Each row below holds a small network's activations on one record, seen along a few directions.
After each row come some of the record's fields: MOBU, MIDID, LUTU, BAB, FAM.
A field that a record lacks is left out.
The largest differences between rows may come from other fields.
Strong random noise was added to every row along 6 fixed directions; ignore it. To show where, here is one row again and again, with new noise each time:
[ 373 -204 -387  -99 -451  466  -63  386  202 -365 -114  -53  104  193
 -356 -319  -49   81   35 -164 -240]
[  72   40    5  140  -25 -112  -97  -29 -133   99 -108  229  102  175
  163  -69 -146  -94  -42    0   81]
[-145   98 -144  224 -539  234 -140  -40    2  140  178  -46   67  360
 -132 -227 -368  193 -221    7  137]
[ 198  -28  280 -102  470 -523 -292  305   -1 -554 -242 -275   -8  214
  244 -111  190  387   73  160  -17]
[  81  108   -8 -275 -384  453  384 -226  -43  428  176  -61   20  -69
  241   50  -24 -474 -191 -110   85]
[ 257 -141 -480  298 -250  306   47  119 -146  175 -365  837  240  -88
 -126  -68 -128 -519  159 -285 -133]
[ 277   14 -403  501   24  -53 -548  609 -200 -214 -404  228  145  105
 -452 -258 -105  218  198 -282 -323]
[ -71 -112  -87  -73 -277  226  179    6  148 -206  -31  104   49   63
  103  -75   31    6  -44   62  125]

[  35  240  229  101   29 -201 -320 -144  -79  244  236 -468  -75  281
 -139 -115 -286  328 -134   51  -46] | {MOBU: lin, MIDID: bupi, LUTU: pufe, BAB: kove, FAM: sadip}
[-158 -280  -20  202  192 -268 -131   57  248 -673 -284  271  -21  -28
  -23   88  211  470  295  165  121] | {MOBU: lin, MIDID: femo, LUTU: morog, BAB: buk, FAM: pim}
[ 521  114  274 -307   71   12  -94  -15   72   -8  -14 -640  -55  194
   82 -159  -28   74  -43  -46 -207] | {MOBU: lin, MIDID: femo, LUTU: dob, BAB: kove, FAM: fasus}
[ 128  344 -258  357  201   73 -160  390 -443  488 -269   92   59 -360
 -183  -31   36 -361   94 -394 -387] | {MOBU: lin, MIDID: femo, LUTU: dob, BAB: dakup, FAM: fasus}
[ 486  -14  225 -480  275 -149   57  -39  -61  107   37 -220  -27   17
  243   91  122 -309    6  -44 -109] | {MOBU: dek, LUTU: morog, BAB: dakup, FAM: sadip}
[ -46  280  -91  185 -379  334  -38 -292 -166  748  312 -120  -70  -67
 -225  128 -283 -188 -115 -260  -12] | {MOBU: lin, MIDID: bupi, LUTU: morog, BAB: buk, FAM: pim}
[-116   64  131  164  136 -295 -175   -1 -137  -80  -70   50   13  116
  200   76    3  208  -23  102  188] | {MOBU: dek, LUTU: pufe, BAB: buk, FAM: fasus}
[ 482   38  100 -116  352 -167  -91  -19 -152  146 -224   15  -26 -182
  107  213  190 -271  229 -213 -191] | {MOBU: lin, MIDID: femo, LUTU: morog, BAB: buk, FAM: pim}
[  45   93  -39  129    7  144  -37  198   32 -210 -244 -202  -38 -168
  -52  -55  184  181  140 -116 -135] | {MOBU: lin, MIDID: femo, LUTU: dob, BAB: dakup, FAM: fasus}
[ 196  223  262 -327 -137  233  269 -307  -51  447  173 -391  -72  -67
  307  115   37 -318 -168  -75   55] | {MOBU: dek, LUTU: pufe, BAB: buk, FAM: biku}
[ 399   38 -200    2 -137  424  133   -9  -59  311 -163   80   29 -266
 -174    9    7 -417  126 -337 -311] | {MOBU: lin, MIDID: bupi, LUTU: pufe, BAB: kove, FAM: fasus}
[ -86  134   93  269  147  -73  111 -291 -177  384 -158  348   31 -209
  220  137  -67 -302   67  -57   70] | {MOBU: lin, MIDID: bupi, LUTU: dob, BAB: kove, FAM: fasus}
[ 262 -135 -221  104 -217  167  -58 -162   39  139 -101  372   55   19
 -168   73 -116 -206  154 -181  -56] | {MOBU: lin, MIDID: femo, LUTU: morog, BAB: buk, FAM: pim}
[-101 -158  189  122 -166 -138  -61 -325  269 -278   29   40   52  453
  102 -239 -325  388  -93  332  203] | {MOBU: lin, MIDID: bupi, LUTU: pufe, BAB: kove, FAM: fasus}
[-379  282  103  144  102 -177 -120 -130 -183  414  326 -187  -89  -15
 -130   87 -134  114 -178   20   70] | {MOBU: lin, MIDID: femo, LUTU: morog, BAB: kove, FAM: sadip}
[   7   33   31  124 -101  -36 -235  -64  119  -81   56 -218  -60  157
 -241  -75 -129  342   14   17  -11] | {MOBU: lin, MIDID: femo, LUTU: morog, BAB: kove, FAM: sadip}
[ 335    8 -134   43   93  230    7  238   38  -98 -322  -68  -27 -325
 -230   -3  230  -85  253 -276 -341] | {MOBU: lin, MIDID: bupi, LUTU: pufe, BAB: buk, FAM: biku}
[-247 -199   -3  -48 -158 -193   21   91  -17 -349   23  319  176  463
  348 -132  -84   98 -208  347  397] | {MOBU: dek, LUTU: pufe, BAB: kove, FAM: fasus}
[ 160 -101  -75 -334 -248  471  345  -51  219  -53   32 -160  -55 -203
   -4   37  175 -192   53  -80  -93] | {MOBU: lin, MIDID: bupi, LUTU: morog, BAB: dakup, FAM: pim}
[ 132  218  291 -155  149  -34   98 -160  -72  279   25 -374  -71  -84
  247    6   35 -173  -84  -46  -59] | {MOBU: lin, MIDID: femo, LUTU: puf, BAB: dakup, FAM: biku}
[-177  330  219  361   94  -95  -94 -146 -152  273 -129 -166  -15  -58
   98  -52 -113  115  -44   -7   32] | {MOBU: lin, MIDID: femo, LUTU: dob, BAB: kove, FAM: biku}
[-387  189  166  196   78 -151  -39 -233 -100  291  190  -63 -103 -121
   78  184  -57  105  -44   45  182] | {MOBU: lin, MIDID: bupi, LUTU: morog, BAB: dakup, FAM: pim}
[ -20 -103   32  121   95 -229 -241  287  175 -538 -196  -91   76  298
 -134 -364 -124  434  -25  205  -96] | {MOBU: lin, MIDID: femo, LUTU: dob, BAB: kove, FAM: biku}
[ 222 -145 -203  322   35 -178 -354   10   14  -19 -111  368   79  181
 -376 -100 -254  109  173 -108 -150] | {MOBU: lin, MIDID: bupi, LUTU: puf, BAB: buk, FAM: sadip}
[-129  -54   19  141  261  -81  189  -66    7  -68 -263  366   -2 -344
  182  132  195 -157  200  -12    9] | {MOBU: lin, MIDID: bupi, LUTU: puf, BAB: dakup, FAM: fasus}
[-123 -153  235 -539 -146  193  471 -385  317  -73  321 -253 -128  -65
  333  171  155  -95 -109  198  230] | {MOBU: lin, MIDID: bupi, LUTU: morog, BAB: dakup, FAM: pim}
[-169 -157 -133   93 -134   63  251 -317  -11  162  -28  698   89 -101
  160  205  -57 -339   53   52  257] | {MOBU: dek, LUTU: morog, BAB: kove, FAM: sadip}
[-284  -99 -265  202 -420   43 -236   82   -5 -138  268  144   33  335
 -247  -37 -214  347 -142  108  292] | {MOBU: dek, LUTU: morog, BAB: kove, FAM: sadip}
[-229  344  -13  165  146   -6 -123  149 -253  308  131 -340 -175 -405
 -159  276  232  117   48 -235  -59] | {MOBU: dek, LUTU: puf, BAB: buk, FAM: sadip}
[ 539  233  122 -265   -5   92 -181  -43 -130  465  237 -611  -93   98
 -185  -34 -134 -124  -71 -235 -303] | {MOBU: lin, MIDID: bupi, LUTU: morog, BAB: buk, FAM: sadip}
[ -64 -234  -33    7 -357  247  219 -226  359 -330  -95  189   74  204
  113 -211 -141  119  -18  186  140] | {MOBU: lin, MIDID: femo, LUTU: dob, BAB: dakup, FAM: fasus}
[ 264 -144 -199   80  -86  -62  -40 -267  -34  349   40  545  107  176
 -160   -9 -315 -384   34  -55  -31] | {MOBU: lin, MIDID: femo, LUTU: morog, BAB: kove, FAM: sadip}
[-297  149  236  115  -19 -184  -96 -289   39  117  173 -184 -106   93
   85   73  -98  259  -80  139  226] | {MOBU: lin, MIDID: femo, LUTU: morog, BAB: dakup, FAM: sadip}
[-395  267   70  296  137 -245  -61   97 -433  237  -22  169   31  -93
  337  174   96  -87 -146   17  312] | {MOBU: dek, LUTU: puf, BAB: dakup, FAM: biku}
[  30   82   36 -148  -29   47  125   34 -186  238   39   28  131   82
  273  -63  -70 -336 -167    7   11] | {MOBU: dek, LUTU: pufe, BAB: kove, FAM: fasus}

Here are new rows. What are their fields?
[-332  224 -208  552 -306   78 -234 -147 -191  481  168  210   -5    7
 -301   79 -301  124  -50 -152  118] | {MOBU: dek, LUTU: puf, BAB: buk, FAM: sadip}
[  -7 -180  -24  210 -205   32  140 -440  167   45 -167  607  113  117
  134   -4 -207 -173   72   92  202] | {MOBU: lin, MIDID: femo, LUTU: pufe, BAB: buk, FAM: biku}
[ 244  301  424 -170  501 -312  -81 -128 -224  352   33 -469 -139 -167
  213  190  126 -113   14  -86 -115] | {MOBU: lin, MIDID: bupi, LUTU: morog, BAB: kove, FAM: sadip}
[ 472 -124  112 -528  351   93  284  120  125 -194 -194 -188  -79 -376
  132  137  448 -334  226 -136 -278] | {MOBU: lin, MIDID: bupi, LUTU: morog, BAB: dakup, FAM: sadip}
[ 237   46  171 -495  -95   41   28  187  -31 -152  204 -575  -36  247
  262  -72  153   25 -242   57   92] | {MOBU: dek, LUTU: puf, BAB: dakup, FAM: biku}
[ -29  199  156 -156  -18 -239 -192 -105 -254  350  447 -331  -91  235
  145  173  -64   42 -244   21  238] | {MOBU: dek, LUTU: puf, BAB: buk, FAM: sadip}
[  60 -177 -165  174   53 -189 -238  375  -13 -513 -291  290  125  201
   -6 -153   54  225   92   54   41] | {MOBU: dek, LUTU: puf, BAB: dakup, FAM: biku}
[-123 -144  -10  255   67  -47  185 -270   51  -18 -257  613   96 -122
  161   57  -44 -165  151   89  110] | {MOBU: lin, MIDID: bupi, LUTU: pufe, BAB: kove, FAM: fasus}
[  79 -320 -130  116  177 -154   55  -59   97 -279 -335  698   93  -93
  113  117   79 -154  277   29   45] | {MOBU: lin, MIDID: bupi, LUTU: morog, BAB: dakup, FAM: pim}
[-135   17 -233  460 -200  140 -111   24   32  -18 -243  331   60  -73
 -204  -93  -92   95  130 -115  -23] | {MOBU: lin, MIDID: femo, LUTU: puf, BAB: dakup, FAM: biku}
[-498  111 -156  426 -364  261  -37   27  129 -115   35  -65  -56  -23
 -242 -118 -123  439  -22   29  105] | {MOBU: lin, MIDID: bupi, LUTU: dob, BAB: dakup, FAM: fasus}
[ 162   43  301 -389  427 -353 -131  241  -27 -295   77 -565 -136    1
  167   97  311  234    6   84  -26] | {MOBU: dek, LUTU: morog, BAB: dakup, FAM: sadip}
[ -84  137  220   -5  -10  106  112 -149  153  -43  -40 -379 -115 -163
   74   28  141  200   14   20   17] | {MOBU: lin, MIDID: femo, LUTU: pufe, BAB: buk, FAM: biku}
[-236 -210  130   80   58 -539 -306  -12   46 -500  120  174   31  526
  171    0 -103  523 -100  408  476] | {MOBU: dek, LUTU: morog, BAB: kove, FAM: sadip}
[ 163 -197  -86 -293 -299  180   53  -45  223 -156  191  -73   15  247
  -91 -107 -112   35  -69   66   23] | {MOBU: dek, LUTU: morog, BAB: dakup, FAM: sadip}
[-440 -226  152   63    8 -105  283 -296  322 -430  -78  291  -18  -22
  325   22   80  225   46  338  331] | {MOBU: lin, MIDID: bupi, LUTU: puf, BAB: dakup, FAM: fasus}
[   1  -46   32 -203 -559  327   91 -365  266  212  473 -282   -8  409
 -171 -239 -444   78 -275  127   80] | {MOBU: lin, MIDID: bupi, LUTU: morog, BAB: dakup, FAM: sadip}
